A small network was shown many inputs. Here are its activations along a few directions, one row for each input.
In each table, some parts of the input vary, and every possible input appears once, in random order.
A made-up example of a description, with smaller parts first: one of 2 separate values, together with either a single point or one of 11 places along a line or (one of 4 places along a line, together with one of 8 places around a ring).
Shared parts are said once, and a part with two or three values counts as separate values.

Other details of the inputs shift rows strongly along two fixed directions, in all tables alike. That doesn't count.

A family of inputs:
x1: |  .45 |  .09 |  .12 |  .49 |  .06 | -.08 |  .11 | -.22 |  .17 |  .01 |  .19 | -.08 |
x2: |  .44 | -.07 |  .18 |  .47 | -.04 | -.05 | -.18 |  .17 |  .07 |  .10 |  .04 |  .13 |
x3: |  .34 |  .24 | -.31 | -.16 | -.05 | -.25 | -.28 |  .04 |  .04 | -.25 |  .66 |  .01 |
x4: |  .21 |  .01 | -.36 | -.72 |  .08 | -.42 | -.25 |  .15 | -.13 | -.37 |  .37 |  .20 |
x5: |  .43 |  .28 | -.10 | -.16 | -.06 | -.24 | -.26 | -.17 |  .07 |  .05 |  .34 |  .24 |
x6: | -.37 |  .11 | -.27 | -.29 |  .24 |  .20 |  .21 | -.22 | -.18 | -.27 | -.40 | -.10 |
x7: |  .20 |  .42 | -.34 | -.59 |  .09 | -.34 | -.21 | -.10 | -.21 | -.20 |  .36 |  .28 |
x8: | -.58 | -.27 |  .07 |  .19 |  .12 |  .46 |  .26 |  .05 | -.18 |  .01 | -.51 |  .01 |
x9: | -.59 | -.03 |  .17 |  .08 | -.03 |  .34 |  .42 | -.14 | -.01 |  .30 | -.39 |  .01 |
x10: | -.05 | -.27 |  .42 |  .79 | -.04 |  .29 |  .28 |  .18 |  .10 |  .29 | -.22 | -.01 |
x11: | -.06 | -.32 |  .43 |  .82 | -.03 |  .36 |  .23 |  .04 |  .11 |  .28 | -.14 |  .01 |
x12: |  .75 | -.17 |  .23 |  .31 | -.26 | -.48 | -.15 |  .24 |  .34 |  .15 |  .44 |  .08 |
x13: | -.72 |  .11 | -.39 | -.63 |  .08 |  .37 |  .10 |  .06 | -.19 | -.28 | -.21 | -.16 |
x14: | -.13 | -.23 |  .41 |  .65 | -.29 |  .32 |  .18 |  .04 |  .24 |  .42 | -.06 | -.28 |
x15: |  .60 |  .36 | -.27 | -.07 |  .16 | -.37 | -.14 | -.10 |  .03 | -.34 |  .30 |  .06 |
x16: | -.49 | -.07 | -.21 | -.37 |  .28 |  .32 |  .02 |  .05 | -.40 | -.23 | -.34 |  .09 |
x17: |  .69 |  .21 |  .23 |  .41 | -.21 | -.38 | -.12 |  .00 |  .24 |  .35 |  .41 |  .15 |
x18: | -.36 |  .13 | -.19 | -.35 |  .27 |  .24 |  .21 | -.18 | -.28 | -.25 | -.38 | -.12 |
x19: |  .07 |  .34 | -.13 | -.17 |  .29 | -.66 | -.42 | -.04 |  .11 | -.26 |  .61 | -.10 |
x20: |  .68 |  .18 |  .28 |  .40 | -.19 | -.43 | -.13 |  .00 |  .10 |  .38 |  .44 |  .14 |
x21: | -.06 | -.52 |  .55 |  .46 | -.24 |  .09 |  .27 |  .19 |  .19 |  .48 | -.19 | -.14 |
x22: |  .36 |  .21 | -.21 | -.21 | -.12 | -.32 | -.35 |  .16 | -.12 | -.11 |  .44 | -.05 |
x23: | -.49 |  .18 | -.13 | -.40 |  .06 |  .26 |  .21 | -.13 | -.09 |  .01 | -.27 |  .11 |
x24: | -.23 | -.22 |  .34 |  .71 | -.21 |  .19 |  .34 |  .15 |  .17 |  .41 |  .00 | -.30 |
x25: |  .66 |  .17 |  .20 |  .44 | -.21 | -.45 | -.12 | -.04 |  .19 |  .35 |  .40 |  .16 |
x26: | -.11 | -.47 |  .47 |  .51 | -.21 |  .12 |  .40 |  .21 |  .32 |  .38 | -.12 | -.11 |
x27: |  .11 |  .32 | -.51 | -.62 |  .08 | -.29 | -.32 |  .12 | -.26 | -.39 |  .49 |  .01 |
x28: | -.60 |  .18 | -.22 | -.59 |  .11 |  .36 |  .15 | -.28 | -.14 | -.11 | -.24 |  .15 |
x29: |  .42 | -.08 | -.18 | -.30 | -.06 | -.39 | -.21 |  .07 |  .15 | -.25 |  .51 |  .22 |
x30: |  .87 |  .00 |  .15 |  .57 | -.08 | -.30 | -.39 |  .07 |  .12 |  .01 |  .48 |  .23 |
x31: | -.36 |  .15 | -.27 | -.51 |  .21 |  .33 |  .08 | -.20 | -.16 | -.30 | -.59 | -.10 |
x32: | -.61 | -.17 |  .08 |  .08 | -.17 |  .41 |  .21 |  .07 | -.03 |  .18 | -.39 | -.28 |
x33: |  .31 | -.34 |  .23 |  .25 | -.23 | -.26 |  .00 |  .17 |  .24 |  .24 |  .12 |  .01 |
x34: | -.14 | -.52 |  .44 |  .55 | -.20 |  .06 |  .39 |  .17 |  .27 |  .40 | -.12 | -.11 |
x35: | -.83 | -.07 |  .34 |  .08 |  .13 |  .13 |  .06 | -.09 |  .08 |  .13 | -.36 | -.36 |
x36: | -.27 |  .09 | -.13 | -.37 |  .20 |  .25 |  .09 | -.19 | -.27 | -.19 | -.50 | -.13 |
x37: |  .22 |  .32 | -.49 | -.59 | -.01 | -.23 | -.41 |  .11 | -.09 | -.34 |  .33 |  .02 |
x38: | -.36 |  .11 | -.27 | -.50 |  .23 |  .39 |  .03 | -.33 | -.15 | -.33 | -.50 | -.08 |
x39: | -.06 | -.53 |  .52 |  .49 | -.29 |  .20 |  .25 |  .07 |  .32 |  .40 | -.17 | -.09 |
x40: | -.28 |  .07 | -.21 | -.30 |  .17 |  .22 |  .08 | -.23 | -.17 | -.21 | -.52 | -.11 |
x41: |  .34 |  .18 | -.42 | -.54 |  .23 | -.24 | -.51 |  .07 | -.34 | -.41 |  .18 |  .26 |
x42: | -.42 | -.10 | -.24 | -.34 |  .16 |  .30 | -.10 | -.01 | -.29 | -.22 | -.48 |  .11 |
Description of these inputs: one of 2 separate values, together with either a single point or (one of 4 places along a line, together with one of 5 separate values).
The inputs of x35 and x19 match in every part but the choice among 2 separate values. If x30 is changed in the same way as x35 into x19, which row does it become?
> x11
The inputs of x14 and x3 match in every part but the choice among 2 separate values. If x39 is changed in the same way as x14 into x3, which row does it become?
> x29
Which other rows does x38 become when the choice among 2 separate values takes its other values? List them by row number.
> x1
Which other rows does x20 become when the choice among 2 separate values takes its other values? List them by row number.
> x7
Which other rows does x27 become when the choice among 5 separate values takes its other values? List them by row number.
> x4, x7, x16, x18
Which other rows does x38 become when the place on the line of 4 takes its other values? List them by row number.
> x31, x36, x40

A family of inputs:
x43: | -.49 | -.11 |  .11 | -.11 | -.04 |  .31 |  .19 | -.05 |  .00 |  .13 | -.36 | -.13 |
x44: | -.41 | -.07 | -.03 | -.12 |  .06 |  .20 |  .04 |  .05 | -.12 | -.05 | -.16 | -.06 |
x45: | -.49 | -.16 |  .09 | -.03 |  .07 |  .28 |  .24 | -.04 | -.02 | -.01 | -.37 | -.17 |
x46: |  .37 | -.05 |  .02 |  .15 | -.12 | -.18 | -.07 |  .11 |  .10 |  .05 |  .27 |  .08 |
x47: |  .28 |  .16 |  .00 |  .29 |  .10 | -.06 | -.05 | -.09 | -.02 | -.03 |  .06 | -.01 |
x48: |  .57 |  .13 | -.17 | -.23 |  .02 | -.46 | -.29 |  .05 |  .04 | -.26 |  .41 |  .19 |
x49: |  .21 | -.07 |  .27 |  .37 | -.11 | -.15 |  .12 | -.01 |  .22 |  .27 |  .14 | -.06 |
x50: | -.19 |  .03 | -.04 | -.07 |  .12 |  .29 |  .11 | -.15 | -.13 | -.05 | -.36 |  .04 |
x51: |  .22 |  .10 |  .22 |  .47 | -.03 |  .01 |  .12 | -.10 |  .07 |  .24 | -.02 | -.02 |
x52: |  .01 |  .17 | -.23 | -.38 |  .02 | -.18 | -.22 |  .00 | -.08 | -.14 |  .22 |  .14 |
x53: |  .11 |  .05 | -.25 | -.39 |  .05 | -.15 | -.25 |  .09 | -.12 | -.21 |  .17 |  .20 |
x54: |  .27 | -.19 |  .25 |  .41 | -.15 | -.08 |  .02 |  .10 |  .16 |  .22 |  .07 | -.02 |
x55: | -.15 |  .19 | -.53 | -.76 |  .19 | -.09 | -.29 | -.03 | -.23 | -.48 |  .03 |  .02 |
x56: |  .20 | -.09 |  .22 |  .50 | -.12 | -.06 |  .08 |  .10 |  .15 |  .17 |  .19 | -.12 |
x57: | -.51 | -.09 |  .07 | -.10 | -.06 |  .34 |  .25 | -.04 |  .00 |  .13 | -.29 | -.10 |
Describe the family of inputs behind these rows.
> one of 3 separate values, together with either a single point or one of 4 places along a line
The inputs of x48 and x45 match in every part but the choice among 3 separate values. If x54 is changed in the same way as x48 into x45, which row does it become?
> x55
List by row number the other rows that have the choice among 3 separate values in common with x51.
> x43, x49, x52, x57
